Each row below holds a small network's activations on one input, seen along a few directions.
In each table, some parts of the input vary, and every possible input appears once, in random order.
Descriptions start from the smaller parts, as in this example, which fits no table here: ring(8) and (point or ring(9) or (values(3) and line(6))).
Shared parts are said once, and a part with two or three values counts as separate values.

Other details of the inputs vary at random and push rows far along two fixed directions, the same in every table; ignore that.

Rows:
row 1: [-3,22,-4,4,-15,-17,35,-16,-15,35,-3]
row 2: [-15,-7,6,11,7,1,-35,18,22,-33,0]
row 3: [11,14,-11,1,-18,-9,16,-16,-12,23,-13]
row 4: [-2,-13,13,-1,-14,-7,-10,17,17,-26,-2]
row 5: [17,5,-6,-5,-13,-16,12,-15,-3,15,-12]
row 6: [10,20,3,5,-12,-21,36,-17,-22,25,-8]
row 7: [-6,-28,15,-1,-4,5,-23,26,0,-8,7]
row 8: [3,15,-15,-4,-22,-13,19,-18,-13,31,-13]
row 9: [12,10,-34,-19,68,57,15,-33,-3,-20,39]
row 10: [4,1,-2,-2,-17,-12,17,2,-12,-3,-5]
row 11: [-15,-4,1,-2,-15,2,-2,14,8,-10,-2]
row 12: [17,-7,-31,-28,67,71,5,-22,-14,13,29]
row 13: [1,-8,10,-3,1,2,-33,16,25,-23,-16]
row 14: [5,5,13,3,-1,-13,6,2,9,-1,-2]
row 15: [-8,-5,7,2,-16,0,-10,20,10,-20,-4]
row 16: [-6,-4,2,9,4,-11,-14,3,6,-20,-4]
row 17: [-5,-17,28,3,14,10,-29,23,10,-2,6]
row 18: [-11,9,-11,9,-13,-18,7,-11,-9,10,1]
row 19: [-11,-28,14,13,10,2,-37,14,6,-9,8]
row 20: [3,20,2,6,-10,-14,24,-7,-11,21,-4]
Each input here is: values(4) and (point or line(4)).
Changing only the values(4) part turns row 10 into row 6. The same change can be made to row 7. Which row results? -> row 17
Which other rows does row 1 become when the values(4) part takes its other values? List them by row number. -> row 8, row 11, row 18
Which other rows does row 13 become when the line(4) part takes its other values? List them by row number. -> row 3, row 5, row 8

Rows:
row 21: [-40,-32,40,26,-64,-49,-57,60,39,-57,-38]
row 22: [-21,-1,26,29,-80,-64,7,21,-10,1,-29]
row 23: [2,-4,13,10,-51,-45,-35,16,22,-20,-46]
row 24: [13,-3,-20,-13,30,42,14,-16,-25,39,34]
row 25: [20,-6,29,25,-62,-75,45,-12,-44,81,-20]
row 26: [-12,-7,43,26,-67,-75,9,24,6,-6,-24]
row 27: [3,4,21,-9,41,31,-46,33,58,-58,-10]
row 28: [-19,7,31,22,-59,-56,8,27,-5,-4,-20]
row 29: [4,-3,-12,5,-52,-45,33,-17,-25,8,-5]
row 30: [38,35,-66,-34,35,39,64,-75,-31,30,18]
row 31: [-11,-43,68,20,-21,-36,-71,69,29,-18,-27]
row 32: [-20,-9,19,50,-12,-65,-33,-12,7,1,-5]
row 33: [11,35,-48,-17,13,31,90,-60,-52,36,38]
row 34: [-5,4,-2,7,-28,-20,-23,12,24,-12,-36]
row 35: [-30,-20,35,57,-10,-61,-72,20,25,-31,-16]
row 36: [19,49,-46,-35,61,56,55,-47,-8,21,28]
row 37: [-8,-7,29,-24,71,58,-82,49,93,-90,6]
row 38: [-8,-19,13,-19,66,63,-42,33,15,-18,25]
row 39: [-21,-18,2,-26,60,66,-89,41,90,-89,1]
row 40: [-6,-23,27,17,-36,-27,-27,29,-11,28,-16]
row 41: [9,0,-7,-18,44,44,19,-13,-22,34,34]
row 42: [9,4,-6,24,-94,-86,56,-24,-54,37,-30]
row 43: [-2,-52,9,-22,54,61,-80,35,39,-46,22]
row 44: [20,54,-45,-32,63,60,55,-44,-18,18,23]
row 45: [6,-18,3,20,-49,-40,14,-2,-40,58,-21]
row 46: [23,48,-52,-24,42,51,59,-56,-27,27,14]
row 47: [19,39,-38,-19,18,28,45,-45,-10,28,10]
row 48: [1,9,-9,-18,58,52,16,4,4,-41,33]
row 49: [15,-12,-26,-5,7,19,36,-32,-39,55,16]
row 50: [-13,17,-7,-16,28,30,28,-8,-1,-17,29]
row 51: [-4,6,-12,20,-78,-65,58,-25,-36,37,-18]
row 52: [8,-36,-11,-27,69,77,-52,15,8,-32,29]
Describe the family of inputs behind these rows. -> values(2) and (point or (values(3) and line(5)))
Changing only the values(2) part turns row 44 into row 36. The same change can be made to row 52. Which row results? -> row 43
Which other rows does row 27 become when the values(2) part takes its other values? List them by row number. -> row 37
Which other rows does row 49 become when the line(5) part takes its other values? List them by row number. -> row 24, row 25, row 41, row 43
